A small network was shown many inputs. Here are its activations along a few directions, one row for each input.
In each table, some parts of the input vary, and every possible input appears once, in random order.
Descriptions start from the smaller parts, as in this example, which fits no table here: ring(8) and (point or (values(2) and line(4)) or line(11)).
Shared parts are said once, and a part with two or three values counts as separate values.
In the rows, zero is written as 128.

Other details of the inputs shift rows strongly along two fixed directions, in all tables alike. That doesn't count.

Rows:
r1: [122  90 144 163 148 130  41 126 146  99 157]
r2: [142 149  75 102  70 128 160  70  77 129 114]
r3: [137 117  91 120 116 141 153  54 114  97 111]
r4: [109  86 145 152 155 119  31 117 155  98 173]
r5: [140 132 162 144 111 112 162 214 161 169 135]
r6: [122 156 133 147  91 108 189 220 130 166 125]
r7: [122 128 119 129 155 146 103  73 106  92 109]
r8: [145 170 123 110 109 137 236 155 114 160  88]
r9: [113 143 127 128 101  97 200 218 130 167 132]
r10: [149 126 105  84 123 137 112  68  98 132 118]
r11: [154 119 108 102 102 132 107  64 112 125 131]
r12: [160 112 101  93 102 130 132  66 100 127 120]
r13: [171 135 123 115  90 122 216 157 120 162 108]
r14: [173 175 114 104  71 138 244 147 117 184  89]
r15: [120 131 105 112 137 141 131  54 107 102 108]
r16: [ 95 126 161 140 182 140  16 128 137 110 146]
r17: [ 78 131 187 176 184 120  81 211 181 126 149]
r18: [121 145 107 117 127 143 130  51 115 105 112]
r19: [135  90 133 150 146 129  84 126 131 101 145]
r20: [142  94 104 122 121 131 107  70 115 101 135]
r21: [118 141 153 172 122 122 203 218 180 147 124]
r22: [136 129  94 127 107 142 147  50 122  99 116]
r23: [147 119 121 103 146 143  69  83  97 118 123]
r24: [ 91 117 151 119 183 128  47 124 134 114 146]
r25: [ 84 143 178 138 170 114 101 206 174 150 156]
r26: [147 138 109  92 113 139 113  69 109 137 122]
r27: [130 136 139 159 125 121 221 199 158 139 117]
r28: [ 81 107 173 165 177  94  46 245 145 127 171]
Description of these inputs: values(4) and (point or ring(6)).
The inputs of r8 and r24 match in every part but the values(4) part. If r27 is changed in the same way as r8 into r24, which row does it become? -> r3
Which other rows does r26 become when the values(4) part takes its other values? List them by row number. -> r10, r14, r23

Rows:
r29: [154 161 122 104 130 158 169  91 110 138  88]
r30: [ 95 100 151 127 147  93  57 173 153 136 182]
r31: [111 151 130  97 118 110 136 141 130 161 138]
r32: [128 103 118 145 109 113 129 135 143 122 150]
r33: [ 99 130 128 142 130 108  79 181 100 127 145]
r34: [173 162 108  79  81 140 213  92 104 170  89]
r35: [161 143  86 113  83 141 149  95  58 125  95]
r36: [129 162 116 101 130 148 151  88 110 131 102]
r37: [136 123 114  82 137 141  43  33  93 111 128]
r38: [101 146 124 136 141 134 164 120 136 117 112]
r39: [155 120 117 102 100 119 149 120 122 148 134]
r40: [106 152 148 148 145 125 199 180 158 136 113]
r41: [133 114 159 173 143 127 157 176 172 121 130]
r42: [119 111 138 142 188 157  42  61 124  74 120]
r43: [150 133 150 105 139 133 112 132 133 154 124]
r44: [156 142 143 148 113 125 171 218 114 161 111]
r45: [ 93 152 145 125 161 130 109 147 139 136 134]
r46: [111 130 105 145 106 123 167 104 133 106 129]
r47: [115 108 148 125 132 102 104 177 151 150 164]
r48: [106 134 151 109 146 111  86 152 142 152 150]
r49: [146 140  81 132  75 140 227  68 113 114  98]
r50: [108 101 163 177 162 124 103 172 176 106 149]
r51: [ 97 164 123 109 135 128 147 125 124 139 121]
r52: [100 160 113 131 123 126 204 128 133 128 108]
r53: [130 105 141 154 117 109 150 186 166 135 151]
r54: [108 108 146 165 148 123 114 147 162 101 143]
r55: [127 136 110 131 109 125 110 144  82 129 122]
r56: [165  89 123 106 137 138  44  61 109 112 141]
r57: [163 101 131 148 112 127 150 147 149 131 134]
r58: [117 107 111 141 106 107 129 135 142 121 155]
r59: [143  85 131 112 147 130  24  77 117 107 155]
r60: [ 99 133 166 158 171 132 141 183 168 123 124]
r61: [153 113  96 120 123 153  43  58  54  94 111]
r62: [147  98 128 147 112 125 139 142 149 126 138]
r63: [143 162 116 102 125 156 170  88 109 138  92]
Describe the family of inputs behind these rows. -> line(5) and (point or ring(6))
The inputs of r32 and r57 match in every part but the line(5) part. If r49 is changed in the same way as r32 into r57, which row does it become? -> r41
Which other rows agree with r58 in the line(5) part? List them by row number. -> r30, r31, r33, r46, r51, r52
Start at r59 and move only the ring(6) part, one step at a time. The first step leads to r34. Which rows follow, in order? -> r63, r60, r50, r62
